Each row below holds a small network's activations on one input, seen along a few directions.
In each table, some parts of the input vary, and every possible input appears once, in random order.
Descriptions start from the smaller parts, as in this example, which fits no table here: line(4) and (point or line(11) or (values(3) and ring(5))).
Shared parts are said once, and a part with two or three values counts as separate values.
In the rows, 128 means zero.

Other details of the inputs vary at random and push rows far along two fixed directions, the same in every table; ignore that.

Rows:
R1: [170 120  74 103 137 130 128 109 123 206 133 170  99 153 146]
R2: [178 148  49 104 145 111 119  43 144 225 103 192  94 155 151]
R3: [ 99 105 172 139 112 140 150 177 103  93 144 115 154 119 118]
R4: [137 185  99 192  98 136 201 147 141 168  77 168 150  90 161]
R5: [127 172 127 173  62 162 212 198 105 103 140 139 147  89 220]
R6: [108 120 138 129  88 135 132 164 135  92 176  92 146  95 111]
R7: [124 106 133 116 132 116  89  83 159 139 123 110 126 150  85]
R8: [127  77 186  85 220 124  30  89 126  90 133  75 114 190  60]
R9: [192 148  31 111 129 126 122  66 154 236 113 192  89 153 178]
R10: [102 103 168 133  95 135 154 172 111 111 153 111 153 119 100]
R11: [200 163  59 105 175 119 102  56 129 196  97 189  80 165 188]
R12: [168 165  81 168 171 115 137  86 125 153  77 171 102 162 157]
R13: [ 95 146 175 144 154 135 165 187 116  73  47 101 163  94 113]
R14: [101 124 172 131 122 139 134 180  96  76 149 105 130 115 142]
R15: [130 120 128 129 140 123 102  94 149 130 113 126 128 147 121]
R16: [ 98  74 182  86 204 100  31  81 145  98 129  86 116 171  41]
R17: [103 127 148 149  81 131 145 149 138  84 157 101 149  96  95]
R18: [ 91  65 180  76 191  96  19  73 149 111 137  71 119 176  12]
R19: [ 96 104 153 109  99 128 139 185 115 114 170 100 134 104 118]
R20: [158 143  80 119 143 117 129  79 131 177 105 178 108 138 165]
R21: [102 132 152 154 100 135 139 153 131  68 151 106 153  98 113]
R22: [121 154 100 141  33 146 235 214 100 146 165 153 145  58 215]
R23: [117 143 155 148 113 145 129 160 119  55 155  95 143 107 134]
Each input here is: values(3) or (line(4) and line(5)).

Rows:
R24: [163 169  88 157 162 132 157 117 128 174  64 177 122 146 136]
R25: [110 108 150 137 119 121 117 115 147 122 128 108 142 127  80]
R26: [121 139 147 134 155 124  90 105 153  77 106  88 138 124 116]
R27: [116 126 163 113 167 125 116 146 118  97  90 101 134 124 133]
R28: [103 138 141 149  37 154 189 211 103  85 196 113 151  70 178]
R29: [117 111 145 137 116 125 104 107 146 107 153 104 137 135  92]
R30: [142 148 100 135 148 113 150  91 133 182  70 181 118 142 145]
R31: [110 154 161 180  94 164 207 236  74  66 146 125 154  94 177]
R32: [129 141 146 162 156 131 104 115 140  77 118 103 139 139  89]
R33: [ 90 139 142 157  39 143 201 204 125 106 156 114 164  55 144]
R34: [120 137 151 160 161 127 116 121 143  95  91 106 143 134  74]
R35: [103 105 172 115 159 116 116 130 110 110 106 120 133 143 111]
R36: [107 124 152 146 132 118 107 101 139  88 126 113 140 133 107]
R37: [127 108 134  97 122 130  88 120 135 102 175  93 123 127 116]
R38: [154 132  89 125 137 121 140  94 140 202  97 175 114 149 127]
R39: [157 136  74  99 136 120 129 100 145 198 105 159 112 129 134]
R40: [125  98 143  85 138 130  95 139 117 112 168  96 120 130 122]
R41: [138 170  72 181  23 145 229 174 115 160 168 182 138  82 203]
R42: [108  86 154 100 133 121 114 144 117 137 148 114 124 140  95]
R43: [111 139 151 137 154 122 109 117 151  91  82  92 145 113 106]
R44: [108 110 169 120 148 122 113 131 103  93 134 117 127 144 132]
R45: [134 131 151 148 166 138  93 123 124  75 130 104 127 154 103]
R46: [109 132 160 122 162 121 118 133 138 101  76  95 144 117 110]
R47: [100 123 161 152  56 156 204 224  80  93 181 125 152  90 177]
R48: [168 133  77  95 136 129 116 105 122 187 146 169  93 148 169]
R49: [105 101 143 129 112 115 114 119 147 129 143 106 136 125  74]
R50: [165 149  65 122 116 122 114  76 155 179 140 160 108 134 145]
R51: [165 127  76  83 149 123 121 104 130 200 117 166  97 142 151]
R52: [113  94 152  89 139 124 104 145 123 131 143 105 126 129 102]
R53: [101  94 152 115 123 117 122 137 134 138 135 110 135 128  78]
R54: [159 123  93 110 147 125 132 103 122 200 110 178 103 160 145]
R55: [ 98 124 158 149 129 116 129 116 139 101 102 116 148 121  99]
R56: [140 187  90 184  51 149 232 169  92 135 137 197 132  93 244]
R57: [166 133  72 123 118 125 116  86 130 180 159 170  96 157 154]
R58: [164 121  81 106 136 124 119 100 115 192 152 174  91 163 157]
R59: [124 127 160 111 173 129  97 134 115  83 115  94 125 135 143]
R60: [126 134 153 124 159 130  89 118 133  71 120  90 128 131 136]
R61: [167 150  61 118 115 124 117  81 155 172 140 154 110 128 150]
R62: [123 103 149 124 123 131  96 115 128 103 167 107 126 147 108]
R63: [124 120 163 134 179 133 116 150 110 100  98 113 133 149  96]
R64: [107 103 147 101 131 120 110 133 142 136 128 103 135 120  84]
R65: [160 146  65 115 122 120 127  85 158 190 114 158 114 123 134]
Describe the family of inputs behind these rows.
Answer: ring(6) and (values(3) or line(4))
The inputs of R57 and R41 match in every part but the ring(6) part. If R37 is changed in the same way as R57 into R41, which row does it become?
Answer: R61
Which other rows does R25 become when the ring(6) part takes its other values? List them by row number.
Answer: R29, R38, R47, R54, R62
Which other rows agree with R38 in the ring(6) part? List them by row number.
Answer: R24, R30, R39, R46, R53, R64

Rows:
R66: [144 154  98 141 112 134 153 126 135 152 114 151 126 122 147]
R67: [115 122 141 128 130 124 128 139 134 116 118 110 137 118 115]
R68: [170 116  92  99 215  99  36  14 166 181  90 145  87 199  72]
R69: [114 125 144 142 124 126 129 131 131 111 125 118 138 128 111]
R70: [141 151 103 145 114 129 155 120 133 148 112 158 126 126 150]
R71: [119 121 144 123 133 134 126 144 124 116 122 115 135 126 118]
R72: [118 124 143 130 127 128 128 141 132 119 119 115 138 119 111]
R73: [115 107 141 114 108 125 124 133 133 133 150 113 132 122 111]
R74: [113 127 145 127 131 124 127 136 134 116 119 116 137 116 115]
R75: [142 152  97 142 115 128 153 127 136 150 112 148 126 118 153]
R76: [124 122 145 126 138 133 125 141 120 112 133 115 132 130 122]
R77: [119 126 146 120 138 129 119 138 122 109 128 114 131 124 128]
R78: [118 121 145 133 131 128 131 138 131 119 123 116 140 121 108]
R79: [121 122 141 121 137 130 122 141 124 109 127 109 129 127 129]
R80: [115 121 145 129 131 125 128 131 131 114 114 116 137 117 115]
R81: [141 146 101 133 123 132 157 139 123 154 111 153 123 121 164]
R82: [144 150  99 146 117 132 156 126 132 153 118 155 129 121 147]
R83: [119 125 146 122 136 128 124 136 118 107 126 111 131 126 130]
R84: [123 124 143 134 135 129 120 134 121 106 137 116 127 133 119]
R85: [118 113 136 121 106 129 117 129 134 122 162 111 129 122 120]
R86: [114 121 148 138 129 123 131 135 128 117 120 120 137 128 111]
R87: [122 128 138 129 134 125 117 118 131 108 125 112 133 125 120]
R88: [118 112 131 118 109 126 118 131 131 120 162 116 130 121 113]
R89: [144 155 103 134 121 133 146 130 123 140 123 153 120 121 167]
R90: [124 124 144 123 134 133 122 144 122 110 130 114 132 128 124]
R91: [121 112 125 115 114 121 116 122 136 133 151 121 129 125 105]
R92: [150 149 102 141 121 137 151 131 121 144 128 155 123 126 161]
R93: [119 127 136 132 129 129 120 131 134 107 129 108 134 122 121]
R94: [150 145 104 132 134 130 133 110 125 144 119 156 117 141 156]
R95: [141 145 106 142 123 132 159 137 115 156 115 161 121 128 155]
R96: [114 130 141 131 127 125 123 130 137 111 124 113 138 117 115]
R97: [136 122 107 112 112 127 142 132 119 159 145 145 121 126 139]
R98: [119 122 148 125 135 131 124 136 120 107 127 118 130 134 126]
R99: [115 122 146 137 130 124 130 138 127 119 121 119 133 125 106]
R100: [136 126 107 125 103 126 134 118 139 157 145 141 122 124 137]
R101: [119 121 149 131 136 129 122 138 115 110 130 119 131 135 124]
R102: [127 122 140 129 141 129 108 116 136 111 131 110 132 134 103]
R103: [140 149 103 140 117 129 153 118 132 145 109 153 126 118 150]
R104: [123 129 138 134 125 132 122 135 132 107 132 111 137 121 118]
R105: [120 122 146 130 137 130 124 140 117 111 132 117 126 134 120]
R106: [117 127 143 142 125 129 127 130 127 105 132 117 136 130 119]
R107: [147 144 101 135 130 135 155 131 121 160 114 160 123 128 155]
R108: [123 124 143 127 133 130 120 129 123 102 129 114 131 124 129]
R109: [119 104 142 110 118 131 116 136 125 125 160 114 125 129 125]
R110: [138 127 104 119 109 130 132 129 123 146 156 145 118 127 146]
R111: [151 153 100 139 118 136 148 135 122 143 125 154 123 122 165]
R112: [138 146 108 134 123 131 159 134 118 149 110 155 125 120 164]
R113: [128 110 132 113 118 128 108 123 130 129 160 117 121 133 127]
R114: [137 121 113 113 111 129 138 128 124 161 144 141 119 129 143]
R115: [120 132 137 128 134 127 112 122 134 111 128 114 132 123 119]
R116: [139 150 106 130 125 132 154 134 122 153 111 157 124 120 162]
R117: [118 126 143 136 127 130 124 126 131 104 130 117 136 128 120]
R118: [117 107 136 109 116 130 120 143 118 123 160 118 125 126 122]
R119: [115 118 149 132 135 127 128 140 118 116 123 121 135 132 119]
R120: [124 125 139 126 133 129 119 137 127 104 132 108 131 125 128]
R121: [140 144 108 137 123 133 159 132 120 152 110 162 124 129 161]
R122: [120 126 141 141 128 129 124 131 128 107 134 116 132 128 114]
R123: [172 116  97  95 216 104  36  21 153 170  99 144  87 204  93]
R124: [115 108 135 112 111 122 127 136 127 131 150 117 133 120 106]
R125: [118 121 144 129 137 123 121 124 133 120 114 121 134 131 110]
Describe the family of inputs behind these rows.
Answer: ring(6) and (values(2) or ring(8))
Which other rows agree with R121 in the ring(6) part? List them by row number.
Answer: R71, R81, R95, R97, R107, R112, R114, R116, R119
Which other rows does R92 become when the ring(6) part takes its other values? List them by row number.
Answer: R76, R78, R82, R102, R107
Which other rows agree with R72 in the ring(6) part? List them by row number.
Answer: R67, R73, R74, R78, R80, R86, R99, R124, R125

Rows:
R126: [ 75  97 179 136 104 118 133 148 138 101 122 100 163 109  83]
R127: [127 129 149 125 174 135  81 122 135  77 110  87 139 131 100]
R128: [170 155  71 125 109 127 123  86 127 160 150 161 106 140 186]
R129: [109 137 132 169  71 131 178 137 138 122 128 141 152  97 137]
R130: [165 107  93  83 196 112  73  70 133 205 102 167  92 195  91]
R131: [110 107 162  99 164 126  97 137 140 112 100  77 145 118  83]
R132: [172 123  99 112 187 126 107  93 115 176 112 165  89 184 124]
R133: [117  96 166  78 174 127  73 115 116  99 142  93 119 142 118]
R134: [118 101 168 137 144 134  86 120 133  88 171  86 128 157  69]
R135: [ 95 121 160 166 124 117 119 116 140  76 133 105 141 129 103]
R136: [105 136 127 126  53 146 216 218  93 126 156 142 143  70 208]
R137: [136 128 114 118 142 121  87  90 168 126 115 100 132 126  85]
R138: [116 126 164 117 161 132 104 155 129  85 102  86 134 121 110]
R139: [ 80 113 184 129 117 124 163 161 114 103 111 104 153 110 109]
R140: [131 144 103 118 127 119 128 128 149 156 104 127 131 105 115]
R141: [103 118 182 149 144 120 101 128 122  68 112 104 135 141 106]
R142: [158 136  72 100 115 118 105  72 144 172 146 160 101 136 149]
R143: [146 148 116 133 109 142 152 146 107 121 154 145 123 116 202]
R144: [131 134 103 140  85 137 184 166 117 173 148 166 126 112 137]
R145: [148 178  84 161 107 139 155 134 144 127 120 143 131 106 167]
R146: [179 145  85 133 166 129 112  93 116 168 124 178  96 183 140]
R147: [122 154 129 164 110 127 197 162  95 129  99 165 141 113 183]
R148: [ 94 102 154 107  81 127 136 168 124 113 163  97 137  92 131]
R149: [164 136  75 146 107 138 162 108 133 187 149 173 115 139 136]
Describe the family of inputs behind these rows.
Answer: values(4) and ring(6)
The inputs of R144 and R126 match in every part but the values(4) part. If R132 is changed in the same way as R144 into R126, which row does it become?
Answer: R147
Which other rows does R127 become when the values(4) part takes its other values? List them by row number.
Answer: R141, R143, R146
Which other rows does R145 become when the values(4) part takes its other values? List them by row number.
Answer: R128, R134, R135
